data =
120, 78, 103, 132, 78, 126, 64
128, 81, 93, 150, 77, 128, 59
80, 114, 128, 70, 139, 80, 127
122, 77, 95, 143, 80, 127, 55
80, 127, 98, 70, 124, 73, 134
89, 119, 128, 62, 144, 81, 141
127, 76, 89, 150, 68, 127, 58
122, 69, 98, 147, 73, 128, 59
120, 84, 86, 155, 75, 128, 56
133, 68, 98, 133, 79, 133, 64
85, 112, 126, 55, 141, 68, 143
80, 119, 118, 57, 138, 70, 147
87, 120, 123, 56, 141, 75, 136
129, 80, 102, 142, 77, 136, 63
80, 115, 127, 67, 137, 88, 140
118, 71, 100, 142, 74, 126, 59
Indices start at 0.
Read off the entry directly above 67.
Answer: 142
The entry at row 1, column 1: 81
The entry at row 1, column 0 -> 128
The bottom-left entry is 118
The entry in row 2 and column 2 -> 128
The entry just left of 132: 103
The entry in row 0 and column 0: 120
Read off the entry in row 1 and column 2.
Answer: 93
The entry at row 0, column 1 is 78
The entry directly above 140 is 63
Read off the top-right entry.
Answer: 64
The bottom-right entry: 59
The largest entry -> 155
The entry just left of 112 is 85
Read off the entry in row 2 and column 0.
Answer: 80
The entry at row 2, column 1 is 114
Read off the entry just right of the largest entry.
Answer: 75
The entry directly below 95 -> 98

Read these off the table that follows.
1) Read off the third largest entry.
2) Read off the smallest entry in the last row.
3) Read off the top entry of the column that holds the largest entry.
4) Read off the entry just right of 113.
5) Read off the entry just left of the centre entry.
6) Read off the bottom-left entry.
7) Read off the entry directly below the centre entry.
8) Read off the entry just left of 58.
[[ 81  98 134  80 123  68 130]
 [ 90 113 107 103 109  94 103]
 [128  87  63 114  70 135  70]
 [ 69 106 144  78 133  58 137]
 [ 68  86 160  57 139  43 157]
 [ 95 122  94 117 102 106  88]
 [ 68  96 152  67 137  51 148]
 [131  99  51 128  65 147  56]
 [ 81  83 141  66 125  61 141]]
1) 152
2) 61
3) 134
4) 107
5) 160
6) 81
7) 117
8) 133

Questions about the matrix below. Rows and columns are numbered from 0.
1) Which number is the median entry?
2) Which number is the top-left entry?
3) Which number is the entry just right of the largest entry?
4) Which number is the entry in row 0 and column 1?
5) Which number is the entry in the bottom-left corner?
6) Which number is the top-right entry?
7) Which number is the entry at row 0, column 2?
8) Which number is the entry directly above 61?
146, 133, 87, 64, 57, 138, 116, 139, 144, 148, 137, 149, 91
143, 128, 41, 45, 55, 148, 167, 146, 154, 157, 142, 156, 47
108, 117, 142, 100, 86, 110, 60, 105, 98, 99, 106, 96, 138
141, 126, 52, 44, 53, 143, 137, 139, 144, 144, 144, 142, 57
57, 65, 128, 139, 144, 59, 48, 61, 51, 57, 58, 44, 129
1) 117
2) 146
3) 146
4) 133
5) 57
6) 91
7) 87
8) 139
